A small network was shown many inputs. Here are its activations along a few directions, one row for each input.
In each table, some parts of the input vary, and every possible input appears once, in random order.
A made-up example of a description, with smaller parts first: values(2) and (point or line(9) or (ring(5) and line(6))).
Shared parts are said once, and a part with two or three values counts as separate values.
(in the rows, 100 means zero)

Other details of the inputs vary at random and push rows far along two fixed directions, the same in every table; ignore that.

A family of inputs:
R1: 112,136,120,109,96,31,116,112,93,91,116
R2: 148,159,112,78,137,54,82,135,93,114,102
R3: 108,126,158,94,163,128,129,119,61,75,99
R4: 75,69,98,115,92,145,109,97,99,98,66
R5: 83,77,74,120,128,168,104,164,86,103,97
R6: 100,112,174,115,128,107,98,79,60,115,94
R7: 89,105,165,97,104,103,114,105,37,108,92
R8: 110,92,54,83,73,87,74,95,129,96,115
R9: 104,139,114,97,93,37,130,112,88,99,130
R10: 114,86,47,96,91,72,85,80,126,94,91
R11: 93,78,91,123,94,147,100,79,85,97,60
R12: 111,95,43,92,61,80,92,103,113,86,102
R13: 81,73,97,99,82,154,90,93,84,97,78
R14: 122,131,123,97,116,32,91,85,91,98,117
R15: 95,97,53,88,82,89,97,96,145,101,122
R16: 83,114,175,116,116,105,114,102,64,102,92
R17: 110,87,63,98,87,85,84,94,154,98,113
R18: 100,129,117,86,102,33,126,110,91,104,130
R19: 77,72,104,101,95,162,109,90,112,115,96
R20: 78,75,106,117,95,155,95,92,112,103,79
R21: 92,97,48,87,79,85,102,98,138,93,115
R22: 91,66,105,97,87,159,86,89,96,110,89
R23: 123,85,59,96,98,83,72,73,142,103,108
Description of these inputs: values(3) or (values(4) and line(5)).
Question: Start at R17 and move only the line(5) part, one step at a time. The first step leads to R20. Which rows follow, in order?
Answer: R16, R4, R1
Question: Change only the values(4) part in R9. List by row number the other rows that result.
Answer: R1, R11, R12
Question: Change only the line(5) part in R19. List by row number the other rows that result.
Answer: R9, R15, R18, R21

A family of inputs:
R24: 107,110,120,96,110,95,100,103,80,102,100
R25: 94,109,124,98,105,97,110,108,91,107,112
R26: 107,109,124,100,117,98,94,104,90,107,105
R27: 97,90,93,99,92,111,94,84,113,103,94
R28: 93,107,121,97,100,94,113,107,84,102,111
R29: 106,95,87,96,103,117,89,101,109,103,93
R30: 98,93,84,99,101,113,104,99,105,92,94
R31: 96,89,88,107,86,105,96,88,104,100,87
R32: 98,94,83,102,98,112,103,102,104,91,90
R33: 90,90,84,105,88,109,104,108,103,100,96
R34: 91,88,90,101,96,115,100,104,114,103,108
R35: 96,88,90,98,87,108,97,83,105,98,93
R36: 98,92,88,103,108,115,98,100,115,97,99
R37: 102,113,122,100,117,97,108,104,92,100,104
R38: 99,107,126,102,97,88,103,90,83,101,98
R39: 93,108,121,100,98,92,112,110,83,101,108
R40: 104,94,82,104,98,111,91,104,99,100,86
R41: 99,104,131,103,106,91,99,88,95,107,107
R42: 104,94,84,98,97,113,91,103,100,97,89
R43: 127,126,56,90,96,19,95,110,130,87,126
Question: The inputs of R40 and R42 match in every part but one. If R33 is changed in the same way as R40 into R42, which row does it become?
Answer: R39
Question: Describe the family of inputs behind these rows.
Answer: values(4) and line(5)
Question: Change only the values(4) part in R37. List by row number the other rows that result.
Answer: R25, R27, R29

A family of inputs:
R44: 135,140,122,86,121,45,89,114,85,105,119
R45: 107,109,147,110,136,125,103,101,63,105,81
R46: 83,76,76,116,70,120,104,90,107,93,77
R47: 111,111,149,99,125,124,88,101,60,115,74
R48: 84,74,74,108,62,123,97,97,100,104,84
R49: 82,84,65,94,96,144,110,138,114,102,104
R50: 83,73,80,97,76,126,96,75,110,96,89
R51: 124,117,42,91,104,58,94,120,142,83,122
R52: 110,82,71,99,107,136,80,99,107,94,78
R53: 90,85,65,104,109,140,108,123,115,95,95
R54: 105,126,129,97,89,28,108,100,80,100,125
R55: 113,82,73,96,107,133,73,92,107,97,68
R56: 79,100,156,115,103,113,120,85,60,108,89
R57: 84,77,80,95,71,128,95,79,110,105,90
R58: 88,71,83,94,76,129,98,73,113,94,92
R59: 108,103,48,96,71,38,98,91,133,93,117
R60: 128,140,119,95,132,45,102,116,89,98,124
R61: 107,126,126,106,93,26,115,102,80,101,121
R62: 115,105,58,84,76,46,97,76,146,84,121
R63: 106,132,134,93,99,32,112,83,94,96,123
R64: 140,116,48,85,106,50,72,95,140,87,97
R65: 83,70,74,111,67,120,98,94,100,96,83
R66: 113,84,72,101,113,132,79,89,111,99,66
R67: 104,90,70,105,110,140,92,104,115,90,80
R68: 107,113,150,111,133,126,103,101,67,101,78
R69: 97,85,65,107,110,140,101,115,112,95,90
R70: 109,107,52,93,72,41,95,85,139,86,116
R71: 110,105,51,84,64,44,88,92,132,97,122
R72: 113,141,120,95,126,48,118,134,96,93,131
R73: 81,78,77,113,73,122,104,84,111,95,79
R74: 89,75,83,91,72,131,97,77,114,102,93
R75: 106,126,131,94,93,30,106,94,83,99,127
R76: 82,76,76,104,65,124,97,92,104,106,86
R77: 101,109,147,106,130,129,102,113,60,102,91
R78: 105,88,68,97,102,142,85,111,108,101,87
R79: 116,111,40,83,99,58,95,133,137,86,132
R80: 95,112,144,105,124,132,111,127,61,110,99
R81: 97,83,67,102,105,140,94,118,109,92,93
R82: 91,91,171,110,112,119,90,72,81,121,100
R83: 78,107,142,108,130,130,134,137,69,106,105
R84: 112,127,134,89,102,35,114,82,94,99,130
R85: 81,86,67,102,104,141,117,131,121,91,97
R86: 80,100,158,109,105,115,119,78,64,108,92
R87: 91,94,169,115,118,119,96,69,85,123,97
R88: 87,111,144,103,122,133,118,136,63,111,103
R89: 104,133,118,86,120,48,121,146,91,97,143
R90: 92,96,170,107,108,122,89,75,82,129,101
R91: 93,73,95,109,93,129,79,63,137,109,89
Question: The inputs of R67 and R60 match in every part but one. If R46 is changed in the same way as R67 into R60, which row does it become?
Answer: R61
Question: The inputs of R71 and R56 match in every part but one. If R57 is changed in the same way as R71 into R56, which row does it become?
Answer: R86
Question: Describe the family of inputs behind these rows.
Answer: line(4) and (point or line(5) or line(6))

A family of inputs:
R92: 92,119,134,95,121,103,122,139,75,105,126
R93: 90,119,140,105,117,97,121,125,82,108,118
R94: 129,124,143,98,145,99,81,98,80,107,92
R95: 72,60,137,123,80,181,95,66,56,113,47
R96: 71,53,51,111,86,172,104,95,130,96,82
R97: 101,101,70,92,82,63,101,91,138,89,125
R98: 117,107,52,97,95,60,96,107,116,85,102
R99: 103,117,140,107,106,83,110,95,65,93,90
R100: 118,114,50,95,95,65,95,125,118,88,102
R101: 117,106,62,91,76,55,90,79,117,92,98
R102: 89,66,34,100,92,177,94,128,106,89,64
R103: 129,106,74,83,121,79,72,95,153,104,126
R104: 86,101,159,103,87,81,103,76,81,117,115
R105: 87,109,153,99,98,85,116,81,83,111,112
Question: Describe the family of inputs behind these rows.
Answer: values(2) and (point or line(6))
Question: The inputs of R100 and R93 match in every part but the values(2) part. If R99 is changed in the same way as R100 into R93, which row does it become?
Answer: R97
Question: Change only the values(2) part in R102. List by row number the other rows that result.
Answer: R92
